These are the activations of a small neural network, seen along a few directions. Each row is one input.
Each table varies a few parts of the input and shows all the possible inputs, shuffled.
A made-up example of a description, with smaller parts first: ring(5) and (point or ring(11) or (values(3) and line(4))).
Shared parts are said once, and a part with two or three values counts as separate values.
(in the rows, 128 means zero)

Other details of the inputs shift rows strongly along two fixed directions, in all tables alike. That doesn't count.

Table:
R1: [107  46 135 167 164 158 148 118 151 213 147  55 119  31 143 140 180]
R2: [133 211 116 125 177 162 115 153 131 128  91 180 125 163 142 107 134]
R3: [109  88 135 175 171 182 161 118 154 210 135  77 105  31 164 129 173]
R4: [169 223 180 165 179 150  96 162 121 138  67 184 129 194 152 104  95]
R5: [128 110 121 161 200 185 172 109 172 238 140 131 118  65 170 116 174]
R6: [118 218 115 131 155 156 115 157 106 121  86 184 109 159 156 119 116]
R7: [130 108 105  70  58  90 135 108 119  62 159 117 147 150  91 137 108]
R8: [137 207 107 129 167 153 113 151 127 123  94 203 139 195 151 101 120]
R9: [121  77 112  69  61  70 137  98 124  66 176 111 147 141  60 141 106]
R10: [168 223 177 156 160 132  93 164 100 122  72 204 135 206 158 109  99]
R11: [103  98 124 104  77  69  98 138 103  77 149 111 147 151  92 147  99]
R12: [117  74 111  81  54  82 136 110 118  60 160 100 126 133  64 154 108]
R13: [110  43 129 147 145 160 162  95 148 200 152  50 109  21 144 140 168]
R14: [119 180 118 121 128 139 123 137 127  93  96 155 112 152 140 133 109]
R15: [138 184 113 113 163 149 121 147 131 130 103 184 134 182 160 102 131]
R16: [115  43 114 109  57  51 111 114 103  54 179  72 140 130  67 150 108]
R17: [100  77 129 174 150 156 153 109 153 206 136  93  97  37 163 124 177]
R18: [180  95 163 108  37  61 115 117 114  63 162  95 167 163  88 151  98]
Each input here is: values(3) and (point or line(5)).
Changing only the values(3) part turns R11 into R1. The same change can be made to R10. Which row results? -> R18

Table:
R19: [133  73 134 169 145 174 166 107 140 204 161  58  91  37 155 164 183]
R20: [158  98 128 103  55  61 137  96 124  73 171 132 146 144  74 133  98]
R21: [139 156 161 125 112  85  68 159  91  75 111 153 143 224 114 137  97]
R22: [143 160 157 140 110  78  90 157 117  63 104 141 154 207 112 124  86]
R23: [152 146 152 131 102  87  80 167 120  60 100 136 152 210  94 106  79]
R24: [143 247 130 143 213 203 135 160 135 176  81 195 128 162 173 124 136]
R25: [157 101 128 153 148 162 174 106 168 177 161 115  84  73 140 137 161]
R26: [147  90 132 134  69  61 101 125  96  82 147  99 164 177  96 153 107]
R27: [ 96  63 142 142 149 163 176 107 125 202 142  78 100  33 146 138 175]
R28: [131  94 168 151 142 136 144 121 118 192 146  99 120  57 156 128 154]
R29: [ 86  52  99 154 167 174 151 106 166 201 154  66 100  33 126 109 164]
R30: [102 183 127 107 102 106 103 147 107  52  87 146 124 185 112 115 103]
R31: [139  60 160 173 148 162 147 110 157 205 152  72 118  11 128 122 153]
R32: [159  61 171 154 152 155 153  95 168 183 150  95 140  81 166 129 164]
R33: [106 215 113 168 189 183 116 168 105 178  42 193 101 140 186 114 152]
R34: [102  62  84  57  83  93 153 108 137  85 199  98 160 125  74 155 143]
R35: [120  76 124 112 154 175 192  99 166 216 152  84 129  42 123 141 195]
R36: [ 96 215  80 165 215 174  96 178 106 176  65 188 103 157 196  87 157]
R37: [ 80  14  90  80  58  77 135 103 128  96 203  47 131  89  88 161 139]
R38: [ 73 102 105 157 173 161 156 126 156 182 134  99 112  64 153 117 158]
R39: [119 221 112 168 201 179 138 137 147 172  60 221  95 137 167 101 150]
R40: [122 226 168 184 187 165 103 159 125 166  72 174 121 142 179  86 128]
R41: [135 176 127  93  94  90  94 154  76  44 120 148 125 195 112 151  66]
R42: [170 153 134 113  86  62  98 136 115  53 125 181 149 240  86 116  79]
R43: [105 134  71 144 165 155 148 126 167 182 126 172 108  94 154 107 159]
R44: [141 147 128 122  73  73  92 139  81  70 122 141 153 168 118 139 101]
R45: [156 122 122  68  54 101 121 103 122  41 155 120 139 160 113 151  88]
R46: [149  64 133  73  59  78 150  85 117  94 200  83 183 125  60 166 119]
R47: [165 209 161 141 210 168 116 166 125 197  86 186 145 179 162  94 140]
R48: [150 111 150 147 147 165 154  93 156 199 131 123 141  62 174 126 144]
R49: [108 178  71  72 112  88 100 131 111  29 105 184 158 220 128 111  81]
R50: [132 231 143 184 219 193 107 174 133 157  61 177  93 139 168 101 112]
R51: [123  17 125  60  36 101 162  71 131  78 185  77 136  90  89 152 123]
R52: [109  10 125  89  50 101 149 101 137  87 169  46 117  66  55 146 116]
R53: [133 211 128 105  99  91  73 162 108  32  99 152 119 212 104 141  71]
Changing only one part turns R36 into R44. The same change can be made to R37. Which row results? -> R28
What do these inputs look like to the network? -> line(5) and (values(3) or line(4))
Change only the line(4) part in R30. List by row number the other rows that result. -> R27, R33, R52

Table:
R54: [137 189 135 132 145 101  98 152 120 118 120 177 146 183 119 114 115]
R55: [141 103 139 110  67 102 134 118 121  90 121 117 130 135  94 153 114]
R56: [ 95 119 130 177 135 120 107 150 129 130  94 114  98 111 122  98 128]
R57: [132 113 143 118 107 136 146 100 129 128 138 111 119  85 144 121 119]
R58: [139 100 139 151 134 165 169 102 155 197 156  84 108  31 132 143 157]
R59: [142 149 115 119 118 104 120 138 134 106 128 155 153 156  97 127 104]
R60: [128  67 124  84  70  90 138  90 139  81 176 106 148 117  94 117 104]
R61: [146  62 112  93  79  91 139  95 144  77 188 106 122 132  82 136 107]
R62: [133 181 156 171 179 167 127 133 123 174  85 157 135 119 197 115 135]
R63: [152  57 119 112  81  77 133 104 140  86 184  93 147 147  92 147 119]
R64: [103 210  87 118 155 132 113 158 117  93 100 197  97 192 162 120 113]
R65: [150 119 130 126 111 134 142 113 132 112 148 116  94 111 131 135 118]
R66: [128 113 152 152 170 143 134 121 149 197 129 133 139  98 172 105 154]
R67: [140  58 111 100  70  81 126 117 104 100 185  83 130 147 101 155 124]
R68: [138  88 104 152 167 164 146 122 147 201 135 105 105  69 163 142 179]
R69: [133  61 123  94  60  92 145  98 141  86 161 110 139 130  64 131 119]
R70: [134 153 139 120  90 127 125 123 115  91 105 147 118 153 109 130 110]
R71: [ 88  80 101  84  70  90 156 107 120  84 157 114 114 125  90 151 129]
R72: [132 124 133 117 111  94 115 120 122  96 132 141 169 167 127 115 106]
R73: [121 129 133 134 132 126 124 139  96 151 114 143 126 149 130 124 146]
R74: [119 154  90 151 180 176 133 135 137 159 111 151 104 115 172 123 163]
R75: [116  97 138 112 135 134 127 134 112 152 147  90 135 124 124 143 142]
R76: [144 146 138 160 159 162 148 129 145 189 116 125 119  71 147 144 143]
R77: [118 202 128 128 152 129  87 160  78 118  86 191 149 201 170 100 105]
R78: [136  59 137 150 145 151 169 104 175 207 132 102 122  60 124 126 174]
R79: [111 126 116 181 146 121  96 155 134 111 111 118  95 128 136 111 111]
R80: [ 84 228 104  98 166 142 111 166 115  95  82 182 111 196 151 114 112]
R81: [121 155 113 101 140 134 101 151 111 108 101 133 139 159 124 134 129]
R82: [ 97  72 127 193 155 133 133 129 152 184 145  64 101  26 121 123 145]
R83: [153 137 111 127 127 115 116 134 147 108 122 150 132 172 123 125 112]
R84: [140 155 127 133 133 101 120 136 127 114 137 149 157 157 109 123 118]
R85: [128 144 132 115 149 152 128 133 154 127 121 130 134 140 117 108 125]
R86: [127  75 132 146 154 167 166  91 169 196 146 106 134  53 151 107 153]
R87: [ 88 113 141 180 185 160 109 157 150 166 103  88  97  76 140 109 135]
R88: [122 168 119 155 182 169 125 150 119 180  70 172 115 122 162 112 168]
R89: [151 142 132 163 163 180 145 119 150 174 115 129  91  93 166 131 142]
R90: [139 215 137 133 138 139 100 153 108 102  61 188 141 182 168 112  90]
R91: [131 183 147 102 129 143 113 143 114  82 106 148 115 162 120 126  95]
R92: [137 143 143 102 105 126 117 143 124  88 112 116 136 153 112 149 101]
R93: [121  92 123 127 121 126 136 116 108 146 144 104 154 109 147 126 137]
R94: [107 153 100 116 121 132 123 142 111  97 100 162 126 149 123 123 146]
R95: [139  98 131  94  59  93 144 101 119  80 181  94 125  99  76 154 102]
R96: [ 91  63 133 189 156 142 128 117 149 183 124  68 107  34 155 105 138]
R97: [135 138 129  99 128 120 115 145 141  97 113 134 149 170 103 125 106]
R98: [141 155 147 124 101  95 113 136 105 103 142 135 137 148 112 151 109]
R99: [128 125 115 136 132 123 134 128 107 153 149 111 143 113 122 137 139]
R100: [147  90 132 138 131 110 131 119 145 143 161 117 125 134 129 132 140]
R101: [127 120 122 130 129 117 131 131 106 164 155 109 134 113 122 136 143]
R102: [151 111 146 140 114 117 127 121 125 129 150 108 112 129 141 152 130]
R103: [132 103 125 123 124 124 136 114 146 136 126 133 157 123 135 117 115]
R104: [130 176 143 123 163 129 102 154 132 114 102 153 149 187 128 112 120]
R105: [141 147 149 169 161 152 147 128 133 187 130 118 124  79 154 141 151]
R106: [131 161 145 153 157 180 136 116 135 166  96 148 121  97 177 114 126]
R107: [135 221 115 132 151 134 103 151 131 109 100 199 139 184 119  97 103]
R108: [132 118 130 149 177 164 161 111 166 205 152 129 112  55 132 108 158]
R109: [130 193  98 120 138 118  97 154  98 106 101 171 142 166 122 129 121]
R110: [109 182  89 115 124 127 111 148 109  87 121 168 140 154 116 133 124]
R111: [134  74 165 151 135 145 156 100 139 202 150  79 126  47 172 139 160]
R112: [118 179 135 152 205 183 122 166 113 180  89 145 132 138 170 113 148]
R113: [141  98 105 114  95  97 118 126 102  93 158 106 136 162 114 144 121]
R114: [157  74 133 114  62  83 133 105 122  78 174  76 130 135 105 166 117]
R115: [ 92 123  95 113 127 124 160 117 132 138 159 121 114  94 121 144 138]
R116: [128 138 132  88 126 121 119 132 139  86 135 136 132 158  95 112 105]
R117: [135  79 142  93  50  97 145  97 119  79 157  98 112 109  79 144 117]
R118: [135  58 136 108  70  75 137 101 132  93 163 100 153 140  74 139 132]
R119: [102 118 106 104 132 152 136 137 138 126 132 101 129 108 128 136 155]
R120: [131 166 148 135 141 110 104 147 122 128  98 181 131 188 126 106 131]
R121: [130 161 128 114 123 118 124 137 125  94 107 184 122 172 106  94 111]
R122: [136 120 156 123 124 131 132 126 126 122 133  88 137 121 124 150 129]
R123: [138 137 150 130  93 106 124 127 106  91 114 138 137 159 113 143 118]
R124: [129 103 152 114 139 117 124 132 143 137 146 105 141 136 113 130 136]
R125: [135 116 142  91  83 127 128 121 126  78 140  94 129 134  93 149 103]
R126: [103 127 105 140 161 174 141 117 137 169 116 130 131  78 177 115 165]
R127: [132 148 162 110 118 118 107 143 108  96 124 125 135 167 120 151 106]
R128: [146 176 109 128 140 132 106 137 142  98 113 179 124 191 129 105 103]
R129: [134 144 168 162 154 148 135 133 121 180 100 145 108 113 155 134 154]
R130: [121 140 107 110 120 120 104 131 106 109 107 147 151 146 145 122 125]
R131: [157  78 122 109  66  97 133 107 132  83 155  91 124 131 101 170 103]
R132: [ 82 158 107 133 176 166 149 123 132 166 107 158 111 104 189 111 141]
R133: [124  90 126 134 118 127 144 123 109 148 134 112 135 116 119 133 153]
What do these inputs look like to the network? -> values(5) and (point or (values(3) and line(5)))
Changing only the values(5) part turns R123 into R114. The same change can be made to R70. Which row results? -> R89
Change only the values(5) part in R79. List by row number the other rows that result. -> R56, R82, R87, R96
A walk changes only the line(5) part. It starts at R115 and steps to R110. List the rest of the walk in order. -> R109, R99, R101
Change only the values(5) part in R83. List by row number the other rows that result. -> R59, R78, R97, R103
Change only the values(3) part in R72. List by row number the other rows that result. -> R62, R93
